Each row below holds a small network's activations on one input, seen along a few directions.
Each table varies a few parts of the input and shows all the possible inputs, shuffled.
A made-up example of a description, with smaller parts first: one of 8 places around a ring, together with either a single point or one of 9 places around a ring or (one of 3 separate values, together with one of 6 places along a line).
Shared parts are said once, and a part with two or three values counts as separate values.

Other details of the inputs vary at random and push rows far along two fixed directions, the same in every table; ignore that.

Table:
row 1: 0,-5,10,3,6,18,14,-12,10,-11,2,8,30,23,2
row 2: -6,-13,-35,26,-18,-2,-1,40,-20,4,-12,-9,-1,-31,7
row 3: 2,9,26,-9,5,14,-3,-23,20,2,18,9,25,18,0
row 4: 11,-6,13,-13,16,4,9,-33,12,-4,-2,0,-10,13,5
row 5: 23,10,6,-19,14,7,-4,-14,20,-11,-9,-9,13,8,-19
row 6: 24,0,-19,-22,15,-17,-4,-6,18,-2,-17,-8,-45,-12,-5
row 7: -10,-2,0,26,-8,8,9,17,-22,3,2,8,23,2,25
row 8: -16,6,4,20,-15,0,-2,26,-20,-1,10,3,27,5,5
row 9: 4,-12,12,-26,20,9,0,-24,19,-12,-2,9,-7,18,-8
row 10: -31,-11,6,28,-17,13,10,16,-19,-2,13,0,10,0,21
row 11: -6,-7,-22,25,-19,-6,3,46,-22,4,-6,-4,-15,-30,12
row 12: -30,-3,11,18,-13,16,-1,13,-35,14,9,-3,21,-5,14
row 13: 14,-5,-26,-9,9,-23,2,-11,6,12,-10,-4,-43,-5,-5
row 14: -9,-13,-29,27,-20,-6,-3,22,-24,27,4,5,-9,-34,24
row 15: 33,-10,-35,-9,16,-18,4,-21,5,13,-20,-4,-25,-10,-13
row 16: 25,4,-31,-15,6,-23,-12,-14,11,4,-20,-11,-21,-12,-31
row 17: 5,-11,12,-20,22,12,2,-31,18,-5,-3,6,-7,20,-6
row 18: -19,6,-20,16,-24,-17,-8,30,-24,10,-2,-10,-18,-24,2
row 19: -21,-8,-22,17,-11,-8,-9,17,-31,24,1,-10,-15,-21,-5
row 20: 1,-1,18,-1,7,8,7,-1,11,-18,4,14,24,25,7
row 21: -12,4,-21,19,-18,-17,0,20,-36,26,2,-11,-15,-21,10
row 22: 25,15,22,-22,15,3,0,-12,21,-12,-3,-3,0,13,-15
row 23: 24,12,-14,-24,13,-21,-10,-8,13,4,-13,-16,-39,-12,-17
row 24: 7,7,18,-12,11,1,3,-31,3,2,4,-7,-1,11,-4
row 25: 28,7,-17,-13,13,-26,-1,-16,7,14,-7,-6,-33,-2,-26
row 26: 7,5,17,-26,20,11,-10,-16,15,-7,-6,-7,-3,4,-14
row 27: 16,-12,-21,-17,13,-22,-2,-19,14,-1,-7,-5,-44,-8,-14
row 28: 23,-14,-36,-10,9,-22,0,-7,9,3,-15,-2,-23,-9,-19
row 29: 10,15,32,-9,9,11,12,-19,3,-3,8,5,22,25,-1
row 30: 16,-7,-21,-11,12,-13,-5,-5,11,-4,-14,-12,-43,-22,-6
row 31: -20,-5,-22,19,-21,-18,-6,24,-29,12,8,-13,-17,-25,-3
row 32: -2,-4,13,-2,0,18,7,-6,16,-22,-6,8,30,17,1
row 33: 17,-1,-20,-20,9,-22,-3,-13,18,-3,-18,-2,-45,-7,-9
row 34: 25,-2,-29,-10,12,-27,-8,-8,16,-2,-24,1,-33,-10,-13
row 35: 13,5,11,-22,8,-4,-9,-22,24,2,12,7,5,7,-11
row 36: -11,0,27,-17,8,14,-3,-14,4,-8,10,3,17,20,-9
row 37: 20,4,8,-11,18,4,0,-4,22,-17,-11,3,4,10,2
row 38: -9,11,33,-12,3,13,-1,-20,15,-20,7,-2,14,18,-6
row 39: 16,2,12,-16,10,0,7,-13,24,-17,-9,9,-7,14,-7
row 40: -27,-9,20,2,-4,27,1,5,-1,-17,1,10,19,9,12
row 41: 10,-5,5,-9,9,6,0,-22,25,3,7,12,1,8,4
row 42: -17,7,11,14,-17,15,-9,25,-5,5,14,-1,26,-17,15
row 43: -14,4,-19,25,-28,-15,-4,38,-28,10,-2,-6,-9,-25,-3
row 44: -17,-5,6,16,-14,19,-2,27,1,-2,9,7,20,-16,25
row 45: -6,-6,24,-15,15,28,1,-6,14,-19,-3,4,11,11,7
row 46: -9,6,-26,24,-21,-19,-13,32,-24,9,-8,-6,-5,-23,-2
row 47: -20,-11,2,16,-17,9,0,20,-4,2,17,14,19,-7,20
row 48: 33,11,-22,-14,15,-24,-16,-3,10,5,-18,-13,-28,-14,-21
row 49: -5,0,-21,19,-17,-11,-10,13,-23,32,8,-2,-4,-31,10
row 50: -28,-16,6,20,-11,21,5,14,-30,8,5,5,14,-3,24
row 51: -9,-3,26,4,-5,14,16,10,2,-16,12,15,24,22,10
row 52: -23,-3,22,6,-11,15,12,13,-4,-14,14,10,20,19,21
row 53: -15,10,27,1,-12,17,-7,0,11,-6,15,9,34,5,8
row 54: 29,9,-23,-11,18,-27,-8,-19,8,13,-11,-6,-25,0,-24
row 55: -10,-2,25,-7,3,16,6,-15,17,-25,2,5,8,15,6
row 56: -19,-4,-1,32,-12,8,8,24,-18,0,6,8,24,6,20
row 57: -27,-6,5,22,-24,15,-3,24,-3,-3,10,13,22,-13,24
row 58: 29,3,-30,-13,14,-20,-4,-23,9,13,-12,-10,-19,-3,-31
row 59: -2,6,-28,27,-13,-17,-5,22,-36,23,-3,-7,-3,-21,6
row 60: -18,12,28,4,-5,13,8,-2,-4,-2,16,0,24,24,9
row 61: -21,6,29,8,-5,16,6,-8,-5,-6,18,-4,24,19,5
row 62: -7,10,32,-7,3,19,-1,-6,8,-18,9,-9,17,9,2
row 63: 11,3,28,-7,11,15,19,-17,9,-9,3,13,17,26,10
row 64: 0,10,28,-6,-1,7,8,-1,4,-11,13,7,22,23,-7
row 65: 17,5,-20,-21,8,-31,-7,-11,6,10,-5,-9,-39,-6,-20
row 66: -25,-6,-23,14,-18,-8,-15,26,-29,13,-6,-9,-15,-31,-5
row 67: -11,-6,-34,24,-23,-14,-5,32,-31,13,1,-8,5,-23,-8
row 68: 23,8,3,-15,16,3,4,-30,7,3,-5,-2,15,15,-15
row 69: 0,2,25,-8,8,13,14,-18,6,-6,4,7,10,25,18
row 70: -8,-1,24,10,-2,18,18,4,1,-10,11,13,23,24,12
Each input here is: one of 2 separate values, together with one of 5 places along a line, together with either a single point or one of 6 places along a line.
The inputs of row 70 and row 11 match in every part but the place on the line of 5. If row 25 is changed in the same way as row 70 into row 11, which row does it become? -> row 22
Which other rows does row 64 become when the choice among 2 separate values takes its other values? List them by row number. -> row 51
A walk changes only the place on the line of 6. It starts at row 9 and steps to row 27. List the rest of the walk in order. -> row 52, row 51, row 20, row 28
A walk changes only the place on the line of 5. It starts at row 45 and steps to row 40. List the rest of the walk in order. -> row 9, row 17, row 50
Which other rows does row 47 become when the choice among 2 separate values takes its other values? List them by row number. -> row 35

Table:
row 71: -1,-17,-45,26,-18,-14,-2,41,-16,7,-13,2,-16,-35,10
row 72: 0,-10,5,-8,9,4,4,-16,7,3,2,7,-14,4,10
row 73: -10,-22,-42,29,-14,-14,5,20,-29,23,-5,1,-25,-28,17
row 74: 0,8,8,-11,3,-3,-8,-14,0,7,5,-6,0,3,-13
row 75: 28,-6,-9,-28,22,-6,-5,-18,35,-15,-19,0,-27,-4,-13
row 76: 11,14,4,-9,2,-2,-9,-2,8,-4,-4,-6,10,-1,-15
row 77: 30,14,-3,-25,20,-23,0,-26,12,-2,-12,-11,-26,14,-31
row 78: -19,-2,34,-1,-3,28,4,3,15,-24,11,10,26,15,19
row 79: -8,13,18,17,-13,17,3,19,-6,-9,9,7,52,13,5
row 80: -8,16,23,-3,-5,9,-6,0,3,-5,11,-3,25,8,-3
row 81: 4,6,-5,-3,2,-12,-5,-12,-10,22,6,-6,-10,-4,-8
row 82: -10,5,7,18,-8,7,7,-1,-20,13,14,2,28,10,7
row 83: -5,-11,5,-11,8,6,-1,-11,11,-5,0,4,-13,1,4
row 84: -13,-8,0,11,-6,2,12,18,-10,-13,-4,1,-8,4,11
What is each input in this table made of? -> one of 2 separate values, together with either a single point or one of 6 places along a line
The inputs of row 79 and row 71 match in every part but the choice among 2 separate values. If row 80 is changed in the same way as row 79 into row 71, which row does it become? -> row 78
Which other rows does row 73 become when the choice among 2 separate values takes its other values? List them by row number. -> row 82
